Each row below holds a small network's activations on one input, seen along a few directions.
In each table, some parts of the input vary, and every possible input appears once, in random order.
Descriptions start from the smaller parts, as in this example, which fits no table here: one of 4 places along a line, together with either a single point or one of 9 places around a ring or (one of 2 separate values, together with one of 8 places around a ring).
Shared parts are said once, and a part with two or three values counts as separate values.

A family of inputs:
row 1: -11,-14,22,-14,-4,13,-23,26,3,-5,4,-15,-11
row 2: 1,-4,21,-15,2,20,-29,25,-5,-10,1,-10,-3
row 3: -11,14,8,9,11,10,-21,8,5,6,-17,-16,21
row 4: -3,-6,-16,23,2,-6,54,-22,15,2,21,22,9
row 5: 44,-14,-13,14,1,-15,42,-33,7,13,25,29,-15
row 6: -5,-3,7,-15,-8,-6,-34,10,-4,7,-13,-19,-11
row 7: -20,-7,9,-2,-7,-1,-22,13,12,8,-10,-18,-2
row 8: 20,-12,-9,-17,-11,0,24,-5,-11,-20,26,28,-26
row 9: 23,-6,-16,-17,-13,-11,17,-15,-18,-10,15,26,-27
row 10: -1,-4,-21,25,1,-11,51,-25,12,5,17,22,11
row 11: 40,-18,-4,14,1,-4,48,-24,12,5,36,33,-15
row 12: 26,-1,-21,-18,-10,-19,14,-22,-19,-6,10,23,-29
row 13: -8,14,-26,-6,-3,-12,27,-13,-18,-20,-7,19,3
row 14: 5,2,12,-15,3,9,-36,15,-10,-3,-9,-14,-4
row 15: 8,7,6,-16,1,1,-41,8,-12,1,-15,-17,-5
row 16: -22,-8,14,-3,-6,4,-19,16,14,6,-6,-19,-5
row 17: 43,-14,-9,15,2,-10,45,-29,9,8,30,29,-18
row 18: -12,6,-16,-4,-2,0,36,-5,-16,-25,3,22,5
row 19: 4,2,16,-15,3,15,-32,19,-9,-6,-3,-15,-7
row 20: -21,7,4,9,1,-8,-19,2,11,16,-19,-19,13
row 21: 3,4,-29,22,1,-26,43,-37,9,14,7,19,9
row 22: 4,12,12,-3,10,18,-26,17,-7,-5,-9,-16,11
row 23: 7,17,4,-6,9,5,-33,6,-11,4,-19,-17,12
row 24: -10,-11,16,-13,-5,8,-27,21,1,-1,-2,-16,-11
row 25: -24,-13,18,-1,-6,10,-16,23,18,0,0,-15,0
row 26: -26,-3,17,10,2,11,-6,19,16,2,-3,-16,15
row 27: -13,6,17,11,11,21,-10,17,5,-1,-6,-13,23
row 28: -25,0,12,13,2,6,-11,14,13,7,-9,-17,14
row 29: 21,-8,-13,-16,-12,-6,20,-12,-14,-15,20,26,-27
row 30: -8,18,4,8,11,1,-22,1,0,11,-22,-18,19
row 31: -24,3,9,10,1,0,-14,10,13,12,-13,-17,14
row 32: 1,6,18,-4,10,24,-20,21,-7,-7,-4,-13,13
row 33: -10,10,-21,-5,-5,-5,32,-8,-18,-22,-2,20,5
row 34: 46,-9,-17,13,1,-24,38,-40,6,18,21,27,-16
row 35: -18,-4,4,-3,-7,-9,-25,7,9,13,-16,-20,-2
row 36: -8,-6,13,-15,-5,2,-31,17,2,3,-6,-16,-13
row 37: 4,12,8,-4,9,13,-28,13,-10,-1,-13,-15,13
row 38: 0,0,-24,23,2,-17,47,-31,11,9,12,21,8
row 39: -12,10,13,11,10,16,-17,12,6,2,-11,-15,22
row 40: -7,14,-30,-5,-3,-19,24,-22,-20,-15,-14,19,5
What is each input in this table made of?
> one of 4 places along a line, together with either one of 4 separate values or one of 6 places around a ring
Changing only the place on the line of 4 turns row 34 into row 11. The same change can be made to row 6. Which row results?
> row 1
Changing only the place on the line of 4 turns row 22 into row 23. The same change can be made to row 10. Which row results?
> row 21
Change only the choice among 4 separate values in row 5. List by row number the other rows that result.
> row 9, row 13, row 38

A family of inputs:
row 41: 16,2,-21,13,5,-6,47,-26,-5,-8,11,28,3
row 42: 40,-8,-24,-20,-12,-20,30,-24,-20,-12,18,34,-37
row 43: -1,2,0,-36,-11,4,-46,22,-30,-21,-11,-8,-14
row 44: -15,-1,-16,35,2,-17,40,-27,23,16,4,12,16
row 45: -13,9,16,-4,4,19,-33,21,-6,-10,-20,-19,15
row 46: 51,-19,-7,-13,-10,-15,26,-20,-7,-2,27,29,-44
row 47: 22,-14,29,-32,-6,7,-51,27,-8,-2,-4,-18,-32
row 48: -6,-1,-20,35,6,-19,41,-30,24,20,0,10,24
row 49: 6,-3,-16,8,-1,-9,46,-19,2,-13,17,28,0
row 50: -13,-4,-17,22,-1,-11,47,-15,13,10,11,16,7
row 51: -42,7,18,5,3,14,-31,29,12,8,-19,-31,15
row 52: -15,17,17,0,8,14,-35,20,-7,2,-21,-22,21
row 53: -22,16,15,8,11,10,-36,14,5,14,-24,-35,27
row 54: 12,-2,12,-37,-11,4,-48,23,-19,-13,-13,-10,-25
row 55: -36,9,15,16,12,6,-37,15,21,19,-28,-39,32
row 56: -43,6,19,17,7,7,-36,20,20,15,-25,-36,27
row 57: 14,11,-19,17,9,-11,45,-28,-6,5,10,26,9
row 58: -34,2,22,-9,0,16,-29,30,3,-4,-15,-28,12
row 59: 27,-4,-36,-20,-12,-19,32,-26,-31,-19,19,37,-26
row 60: -23,4,19,-10,5,16,-32,28,-1,-12,-13,-22,11
row 61: 50,-23,-3,-6,-7,2,23,-16,-1,0,43,29,-35
row 62: -5,-3,-14,10,-5,-7,48,-17,8,-7,14,21,0
row 63: 20,-18,32,-24,-3,25,-52,32,-2,0,13,-17,-23
row 64: 9,12,-21,27,6,-13,41,-33,10,12,5,16,15
What is each input in this table made of?
> one of 2 separate values, together with either one of 4 places along a line or one of 8 places around a ring
Changing only the choice among 2 separate values turns row 57 into row 52. The same change can be made to row 46. Which row results?
> row 47
Change only the place on the line of 4 in row 63. List by row number the other rows that result.
> row 43, row 47, row 54
Change only the place on the ring of 8 in row 51. List by row number the other rows that result.
> row 45, row 52, row 53, row 55, row 56, row 58, row 60

A family of inputs:
row 65: -15,4,25,-29,0,16,-53,27,-14,7,-17,-35,4
row 66: -12,8,-6,12,10,-5,3,4,-2,10,-11,-2,12
row 67: 17,-8,-7,-5,-6,-4,14,1,1,-4,13,21,-15
row 68: 6,-6,2,6,0,10,0,-13,12,18,4,-12,5
row 69: 7,10,-15,-3,-6,-10,8,-12,-8,-6,-6,8,0
row 70: -13,7,-5,3,-2,-22,7,-4,-5,2,-17,0,3
row 71: 12,-8,3,2,-1,-6,2,-8,14,7,8,1,-14
row 72: 23,-3,-10,-10,2,0,10,-16,-1,2,17,11,-10
row 73: -6,3,-10,-4,-9,-3,14,-1,-7,-20,0,14,-2
row 74: -2,2,-8,-6,-2,-6,9,-9,-11,-11,1,14,3
row 75: -9,0,5,16,-3,8,4,10,4,5,4,-6,14
row 76: -18,3,-9,3,-7,-16,11,5,-2,-10,-14,-1,3
row 77: -11,9,-13,8,13,4,3,-4,-2,4,-3,-13,17
row 78: 1,-12,15,5,2,0,4,-2,15,14,-1,-2,0
row 79: 6,-15,0,8,0,-12,-1,0,5,7,13,5,-8
row 80: -19,3,26,-29,-3,21,-51,36,-1,-8,-15,-27,4
row 81: 1,-14,0,5,-7,3,3,2,11,0,16,7,-12
row 82: 14,-3,-8,0,-4,4,18,-5,-14,-20,11,18,-16
row 83: -3,-15,3,8,-6,8,3,5,14,8,4,-4,6
row 84: -19,7,-6,9,8,4,7,8,8,-5,-5,2,12
row 85: 20,-8,-5,-8,2,-7,10,-6,-3,4,14,20,-9
row 86: 0,8,13,14,5,4,3,-2,11,8,-4,-10,9
row 87: 20,1,-4,-10,0,-1,15,-15,-16,-5,12,16,-12
row 88: -10,12,-8,7,4,-8,2,-13,5,-7,-12,1,7
row 89: -5,2,10,16,7,-1,-1,4,5,10,4,-3,18
row 90: -10,9,21,-20,2,19,-58,23,-10,2,-21,-37,-1
row 91: 25,6,-8,1,2,1,12,-19,-12,-11,6,14,-17
What is each input in this table made of?
> one of 3 separate values, together with either a single point or one of 8 places around a ring
Which other rows agree with row 82 in the choice among 3 separate values? List them by row number.
> row 67, row 73, row 75, row 76, row 80, row 81, row 83, row 84
Change only the choice among 3 separate values in row 90. List by row number the other rows that result.
> row 65, row 80

A family of inputs:
row 92: -35,7,29,-10,6,10,-44,33,-7,-9,-28,-26,16
row 93: 12,5,-22,18,-2,-20,41,-43,-8,2,11,36,-10
row 94: 9,-5,-10,-1,6,-2,32,-2,6,1,14,3,6
row 95: -7,0,29,-17,-3,24,-56,41,-2,-7,-20,-27,-4
row 96: 26,-7,-17,8,-16,-20,40,-36,-1,11,23,26,-16
row 97: 14,-2,-24,10,-11,-18,45,-36,-18,22,27,22,-1
row 98: -8,1,3,1,4,5,-7,14,15,13,-4,-21,10
row 99: -9,4,25,-3,3,34,-54,41,2,-4,-14,-27,13
row 100: -5,-11,8,-6,4,2,-26,13,0,-11,-4,3,-13
row 101: -16,-2,3,7,8,2,-10,10,12,-18,-15,1,11
row 102: 27,-1,-13,-4,-4,-5,12,-17,4,1,11,4,-5
row 103: -7,11,-12,-4,4,-11,28,-16,-3,-2,0,6,-5
Changing only one part turns row 94 into row 99. The same change can be made to row 102. Which row results?
> row 95
What is each input in this table made of?
> one of 3 separate values, together with one of 4 places along a line
Change only the choice among 3 separate values in row 96. List by row number the other rows that result.
> row 93, row 97
